Each row below holds a small network's activations on one record, seen along a few directions.
Each row is followed by the record's values for the fields NOPI, KESUM, VIVU, ZAGAR, MOPID, DETOS.
A field that a record lacks is left out.
The largest differences between rows may come from other fields.
(in the rows, 500 means zero)
Strong random noise was added to every row along 13 fixed directions; ignore it. To show where, here is one row again and again, with new noise each time:
[581 413 467 439 629 429 453 430 506 367 516 560 569 384 577 503 594 347
 363 393 650 332 722 463 295 378 393 505 462 334 582 556 485 558 443]
[602 541 789 645 513 498 389 487 629 510 434 598 650 406 398 486 522 585
 361 358 591 494 587 472 412 506 463 431 570 473 395 566 520 377 467]
[459 617 384 534 156 604 845 497 499 681 779 377 559 537 277 451 600 535
 461 480 403 525 474 592 706 577 421 421 659 595 539 289 528 418 399]
[407 679 635 587 683 672 352 439 558 793 591 523 431 610 465 507 270 478
 596 655 529 493 318 302 584 523 414 431 388 893 563 576 447 527 443]
[370 414 448 645 518 682 624 345 524 509 672 404 435 518 515 633 573 496
 575 442 528 353 435 467 557 495 372 520 535 715 518 569 607 506 604]
[448 577 410 333 545 535 464 665 377 368 468 404 512 455 691 466 407 306
 396 682 480 564 453 454 589 496 568 577 450 488 497 544 441 589 522]
[411 280 504 445 383 420 453 584 516 440 301 549 263 478 545 651 404 511
 957 651 293 487 308 594 570 688 567 491 542 629 717 411 546 664 708]
[512 364 655 535 536 524 556 538 528 354 483 496 682 415 587 545 568 639
 264 355 555 463 581 389 401 447 546 616 521 486 366 630 653 457 669]
[644 437 633 299 484 297 420 743 580 447 431 570 734 605 546 382 493 642
 130 560 427 682 646 503 280 393 493 542 421 372 728 492 443 575 300]
[252 266 712 342 595 518 545 522 529 514 283 483 521 458 563 652 558 687
 592 477 439 450 468 246 572 635 852 710 460 665 717 439 848 615 900]
[334 623 620 331 539 502 440 627 413 563 308 473 482 415 504 438 440 362
 619 688 448 597 398 373 823 743 841 474 502 524 572 402 578 523 687]
[510 290 185 363 391 400 598 485 690 317 548 485 399 433 645 608 522 459
 576 479 514 387 487 713 254 422 297 484 519 529 471 776 338 682 525]
[420 610 257 109 231 401 686 657 684 596 457 468 554 420 612 379 329 580
 509 598 429 581 420 661 473 621 549 416 539 576 210 681 313 636 563]
[661 602 830 630 514 454 329 567 499 566 361 574 667 431 415 437 453 499
 408 463 554 549 574 447 515 637 499 363 561 498 385 471 492 357 445]
[ 59 697 402 419 506 826 600 279 451 417 486 165 490 464 598 513 853 257
 459 451 558 404 626 669 879 641 590 518 652 372 610 328 715 481 526]

[684 524 743 611 729 366 297 517 493 565 521 716 629 502 348 363 470 425
 350 487 604 525 583 295 479 462 560 379 402 368 626 538 443 395 404]  NOPI=zedag KESUM=vivub VIVU=nin ZAGAR=lume MOPID=sovo DETOS=suna
[533 619 643 471 652 438 372 706 327 451 334 518 450 373 467 465 413 314
 509 710 544 681 355 248 734 595 868 547 442 493 440 525 513 433 675]  NOPI=fes MOPID=sovo DETOS=suna
[397 593 294 356 393 558 528 507 585 405 478 305 493 502 513 541 649 346
 378 517 515 548 541 690 543 484 505 551 559 427 650 488 396 565 332]  NOPI=zedag KESUM=vivub VIVU=nin ZAGAR=rom MOPID=sovo DETOS=zofen
[653 524 751 679 400 560 444 531 385 529 440 653 495 292 318 599 373 483
 640 385 482 380 515 327 478 478 533 606 580 482 536 195 595 426 539]  NOPI=zedag KESUM=ziku VIVU=nin ZAGAR=rom MOPID=sovo DETOS=zofen
[646 528 413 589 521 467 462 661 400 505 473 349 413 500 529 613 354 338
 549 714 546 629 264 404 587 631 520 470 467 852 297 725 331 473 563]  NOPI=gobip MOPID=pata DETOS=suna
[413 502 899 751 473 573 357 595 510 567 475 623 513 736 436 389 392 799
 608 626 222 720 295 555 745 619 530 384 533 533 608 388 637 381 536]  NOPI=zedag KESUM=ziku VIVU=sifos ZAGAR=lume MOPID=sovo DETOS=vula
[292 564 649 488 519 516 513 546 784 514 627 706 491 553 361 310 494 724
 431 568 406 698 316 523 647 397 671 420 488 376 576 698 516 463 574]  NOPI=zedag KESUM=ziku VIVU=sifos ZAGAR=lume MOPID=sovo DETOS=vula
[649 641 562 480 609 417 357 630 416 724 456 607 454 493 358 467 220 402
 579 675 521 598 339 219 556 530 675 500 359 680 528 481 346 498 469]  NOPI=gobip MOPID=sovo DETOS=suna
[704 381 674 426 518 276 335 630 603 472 232 636 491 385 436 614 444 592
 512 481 545 547 555 414 201 454 586 595 459 528 584 514 468 565 501]  NOPI=fes MOPID=sovo DETOS=vula
[450 626 459 574 279 615 713 311 591 577 512 494 408 190 270 608 616 490
 684 258 633 323 543 537 526 526 553 518 704 493 239 397 588 393 623]  NOPI=fes MOPID=pata DETOS=vula
[289 462 524 481 707 569 612 380 587 485 701 627 604 538 587 316 530 673
 347 412 549 462 489 377 577 392 612 468 409 364 333 766 631 458 724]  NOPI=zedag KESUM=ziku VIVU=sifos ZAGAR=rom MOPID=sovo DETOS=zelo
[413 739 529 409 668 619 254 392 710 470 405 534 592 435 648 416 421 450
 310 399 664 447 606 590 335 361 411 493 457 366 301 734 333 522 336]  NOPI=zedag KESUM=ziku VIVU=nin ZAGAR=lume MOPID=pata DETOS=zelo
[641 554 486 473 313 407 573 690 642 648 533 461 410 500 210 634 476 540
 472 632 482 700 340 431 429 449 554 578 514 793 701 481 370 527 357]  NOPI=fes MOPID=pata DETOS=zelo
[549 489 729 341 475 371 244 564 629 667  55 297 722 714 526 583 615 645
 348 468 466 641 690 630 377 775 547 495 515 648 729 356 497 535 269]  NOPI=zuti MOPID=sovo DETOS=suna
[281 535 292 394 692 528 562 206 698 566 591 432 435 531 479 476 758 425
 460 405 710 398 605 558 490 448 513 412 450 455 557 708 497 536 474]  NOPI=gobip MOPID=sovo DETOS=zofen
[596 402 407 278 285 285 664 531 739 522 404 536 551 344 351 569 642 627
 434 338 570 484 641 572 231 464 576 556 572 448 507 532 461 561 494]  NOPI=fes MOPID=pata DETOS=vula
[313 434 403 126 597 381 605 518 697 683 479 418 544 614 540 491 598 598
 385 604 539 555 532 387 439 547 662 531 366 706 748 648 542 686 557]  NOPI=zazaz MOPID=sovo DETOS=vula
[363 691 337 227 608 429 520 386 545 701 527 539 445 412 303 374 615 201
 550 544 633 439 591 388 673 543 756 422 436 345 786 394 428 558 424]  NOPI=zuti MOPID=pata DETOS=vula
[483 651 538 782 477 686 421 390 359 539 575 412 531 626 600 399 422 432
 602 515 438 475 442 687 741 685 264 260 590 526 214 487 451 339 425]  NOPI=zedag KESUM=vivub VIVU=nin ZAGAR=lume MOPID=sovo DETOS=vula
[382 448 592 264 307 384 514 615 665 486 273 629 407 450 455 499 492 755
 664 530 318 611 484 634 415 488 678 598 550 365 680 319 598 626 571]  NOPI=fes MOPID=sovo DETOS=vula
[515 644 282 283 360 511 536 645 610 457 473 321 603 433 507 526 477 367
 250 526 546 602 466 554 491 473 600 617 517 532 435 644 267 553 375]  NOPI=zedag KESUM=ziku VIVU=nin ZAGAR=lume MOPID=sovo DETOS=vula
[381 605 513 528 648 625 246 274 724 546 466 489 421 717 561 519 561 591
 456 442 531 476 614 740 258 287 203 499 439 459 735 494 420 582 123]  NOPI=gobip MOPID=pata DETOS=suna
[484 510 579 336 496 432 491 548 572 666 366 493 567 589 653 464 379 733
 505 552 469 548 533 516 339 591 427 454 451 698 338 555 526 578 523]  NOPI=fes MOPID=pata DETOS=zelo
[423 465 230 477 487 614 734 364 568 407 908 485 594 610 592 393 615 575
 210 361 519 395 620 606 364 185 238 548 464 325 498 616 475 532 353]  NOPI=zedag KESUM=ziku VIVU=nin ZAGAR=rom MOPID=sovo DETOS=zelo
[491 527 661 523 364 573 571 424 480 448 419 517 666 499 655 422 562 827
 379 267 454 444 756 696 299 435 309 534 613 287 205 316 702 426 463]  NOPI=fes MOPID=pata DETOS=zelo
[568 679 626 594 356 583 430 470 446 526 325 454 407 299 360 626 531 372
 652 442 558 446 573 555 500 560 474 530 657 504 483 209 537 435 408]  NOPI=fes MOPID=sovo DETOS=suna
[470 444 646 535 744 472 199 386 629 594 466 676 492 759 692 395 333 664
 584 552 441 459 528 598 296 450 206 333 348 530 602 623 430 599 345]  NOPI=zedag KESUM=ziku VIVU=nin ZAGAR=rom MOPID=pata DETOS=zofen
[499 407 698 737 521 640 488 441 558 440 500 473 481 441 509 688 526 624
 519 396 550 420 454 431 415 469 394 584 564 716 391 592 646 441 632]  NOPI=zazaz MOPID=sovo DETOS=vula
[753 439 637 549 672 405 347 550 280 519 350 541 564 416 524 591 397 391
 463 472 618 417 623 227 334 495 526 596 400 568 503 386 524 494 498]  NOPI=gobip MOPID=sovo DETOS=zelo
[513 482 704 702 558 578 290 562 420 543 394 546 352 544 468 617 304 472
 776 646 390 538 270 406 632 610 514 506 485 728 608 423 513 496 568]  NOPI=zedag KESUM=ziku VIVU=nin ZAGAR=rom MOPID=sovo DETOS=zofen
[707 364 747 515 510 268 395 698 688 549 442 595 768 662 345 432 525 750
 155 477 456 744 510 429 378 501 605 473 440 517 652 655 420 429 384]  NOPI=zedag KESUM=vivub VIVU=sifos ZAGAR=lume MOPID=sovo DETOS=vula
[677 409 434 515 558 347 554 564 357 420 591 550 573 465 418 442 578 363
 366 481 559 508 569 369 517 455 596 504 452 329 552 498 467 438 501]  NOPI=zuti MOPID=pata DETOS=zofen
[314 946 569 556 701 753 340 226 549 725 518 524 364 351 342 441 498 237
 611 476 732 383 529 409 668 460 536 421 507 487 454 419 472 418 370]  NOPI=fes MOPID=sovo DETOS=vula
[482 389 248 210 380 450 818 566 363 537 627 474 565 403 495 517 484 481
 434 457 468 382 574 291 469 423 675 720 440 472 629 313 586 640 627]  NOPI=zedag KESUM=vivub VIVU=nin ZAGAR=rom MOPID=sovo DETOS=zofen
[617 270 550 486 347 352 661 677 640 395 581 566 650 526 431 511 553 770
 262 436 415 622 481 485 345 402 537 583 517 495 538 636 527 494 562]  NOPI=zedag KESUM=ziku VIVU=sifos ZAGAR=rom MOPID=pata DETOS=vula
[567 522 533 403 487 453 557 622 385 568 525 468 651 514 454 443 487 458
 322 537 485 548 556 333 564 533 629 556 460 499 612 374 526 491 476]  NOPI=zedag KESUM=vivub VIVU=nin ZAGAR=lume MOPID=sovo DETOS=suna
[641 626 447 493 262 479 553 617 511 573 547 452 604 608 454 414 416 633
 347 516 393 656 508 674 428 460 355 475 549 491 397 402 355 456 240]  NOPI=gobip MOPID=sovo DETOS=vula
[537 736 508 255 568 479 459 655 349 658 444 642 568 328 518 348 152 387
 482 604 526 504 463 188 555 481 758 588 370 464 352 411 413 552 571]  NOPI=zedag KESUM=vivub VIVU=nin ZAGAR=rom MOPID=pata DETOS=zelo
[304 564 603 437 518 711 517 491 713 505 465 299 612 574 671 609 539 753
 224 457 547 554 505 519 359 416 421 668 504 772 388 695 607 550 507]  NOPI=zazaz MOPID=sovo DETOS=zofen
[520 751 279 358 224 580 835 354 381 785 733 625 590 380 454 268 303 624
 575 306 479 287 665 529 440 422 366 450 553 323 101 191 493 468 435]  NOPI=gobip MOPID=sovo DETOS=zofen
[520 390 453 726 529 453 590 475 293 347 704 597 445 561 422 350 616 407
 595 524 408 535 422 538 803 532 566 356 531 199 501 465 560 341 613]  NOPI=zuti MOPID=pata DETOS=zofen
[660 551 406 519 566 531 475 581 238 430 536 568 356 289 564 580 258 261
 632 588 566 384 433 262 431 360 491 658 424 548 362 432 440 549 576]  NOPI=fes MOPID=sovo DETOS=vula

Which values does each new row have?
[442 763 570 391 525 539 441 406 574 844 346 256 562 548 391 540 633 374
 452 548 662 530 622 486 582 758 505 367 537 808 577 400 485 477 305]  NOPI=fes MOPID=sovo DETOS=vula
[635 573 508 378 144 484 594 732 518 309 200 383 606  85 366 692 521 444
 376 321 549 552 514 480 469 541 848 808 708 403 237 405 475 434 636]  NOPI=zuti MOPID=pata DETOS=vula
[526 442 627 529 385 498 495 521 810 551 448 519 494 478 416 661 491 754
 467 423 516 530 456 555 238 425 391 559 553 746 502 652 483 545 473]  NOPI=zazaz MOPID=pata DETOS=zelo
[472 494 509 541 621 471 522 412 726 504 624 579 520 544 499 427 566 663
 351 445 616 543 493 524 362 359 425 416 451 509 328 847 466 456 508]  NOPI=fes MOPID=sovo DETOS=vula
[452 458 466 521 450 533 674 397 600 538 645 608 502 406 307 512 576 622
 478 314 537 419 502 392 478 348 635 616 515 404 510 487 586 455 598]  NOPI=zuti MOPID=sovo DETOS=vula
[327 706 313 362 589 570 473 421 493 461 446 457 330 331 502 471 527 219
 617 575 620 479 452 508 671 499 690 500 495 381 440 549 429 533 552]  NOPI=gobip MOPID=sovo DETOS=vula
[601 488 587 444 425 356 553 718 531 399 541 689 531 466 402 373 451 675
 350 554 409 705 447 450 436 312 656 586 472 280 507 503 500 467 517]  NOPI=fes MOPID=sovo DETOS=suna
[644 327 550 692 616 428 460 730 338 337 652 489 479 788 684 455 400 639
 368 766 348 758 304 482 489 405 336 480 375 634 465 703 482 474 499]  NOPI=fes MOPID=sovo DETOS=zelo
[476 541 484 543 460 572 579 411 493 587 593 481 474 565 546 486 494 614
 535 473 490 454 545 574 420 456 295 463 520 577 400 444 551 498 438]  NOPI=fes MOPID=pata DETOS=zelo
[723 516 689 832 425 548 504 544 343 624 584 546 520 441 388 552 313 466
 649 514 494 446 375 355 599 663 363 365 575 771 266 461 495 339 576]  NOPI=zedag KESUM=ziku VIVU=sifos ZAGAR=lume MOPID=pata DETOS=suna
[667 389 673 699 551 371 368 500 592 682 485 553 519 669 415 524 425 586
 612 570 486 548 409 500 467 698 335 242 479 803 525 647 409 448 452]  NOPI=zedag KESUM=ziku VIVU=sifos ZAGAR=rom MOPID=sovo DETOS=suna
[727 273 563 566 227 353 468 665 543 348 417 628 441 569 439 616 447 763
 561 465 266 585 521 709 172 321 312 634 554 394 758 255 479 584 316]  NOPI=gobip MOPID=sovo DETOS=zelo
[709 550 772 861 602 552 313 479 473 420 422 576 480 339 483 591 414 474
 539 425 658 468 457 433 412 505 364 425 567 608 110 677 484 316 566]  NOPI=fes MOPID=sovo DETOS=zelo
[532 730 628 541 477 593 429 618 488 585 561 646 477 420 352 425 269 507
 480 570 461 598 351 342 573 361 611 594 472 480 464 418 430 447 447]  NOPI=zuti MOPID=pata DETOS=zofen
[502 373 490 359 457 407 660 505 449 454 552 671 639 439 645 343 440 688
 463 375 443 387 642 482 379 452 497 495 482 267 307 479 616 533 669]  NOPI=zedag KESUM=ziku VIVU=nin ZAGAR=rom MOPID=pata DETOS=zelo
[444 487 431 552 463 577 559 217 819 636 650 588 378 535 406 595 572 717
 579 305 589 326 593 651 141 254 159 491 513 597 565 552 487 577 317]  NOPI=fes MOPID=sovo DETOS=zofen
[445 252 357 461 570 318 676 496 326 659 664 588 333 785 629 369 415 645
 850 754 301 531 353 491 621 665 416 265 366 661 556 503 596 597 695]  NOPI=fes MOPID=sovo DETOS=zelo
[358 712 417 290 473 568 512 384 740 660 372 423 458 345 474 558 512 478
 531 429 672 436 537 533 408 527 558 517 538 635 332 613 432 561 491]  NOPI=fes MOPID=sovo DETOS=suna
[719 600 495 553 545 426 524 638 179 610 520 443 549 452 462 451 365 288
 484 648 559 555 458 253 662 649 602 443 448 636 325 428 447 400 541]  NOPI=gobip MOPID=sovo DETOS=vula
[324 578 687 428 550 565 289 328 702 667 213 584 341 462 527 592 432 632
 824 461 508 391 536 594 357 567 447 478 519 617 568 396 581 611 500]  NOPI=fes MOPID=pata DETOS=vula
[573 285 185 320 363 376 789 570 371 466 592 335 576 585 651 540 552 560
 405 500 449 469 572 522 386 526 439 576 464 586 446 506 514 602 558]  NOPI=gobip MOPID=pata DETOS=zofen
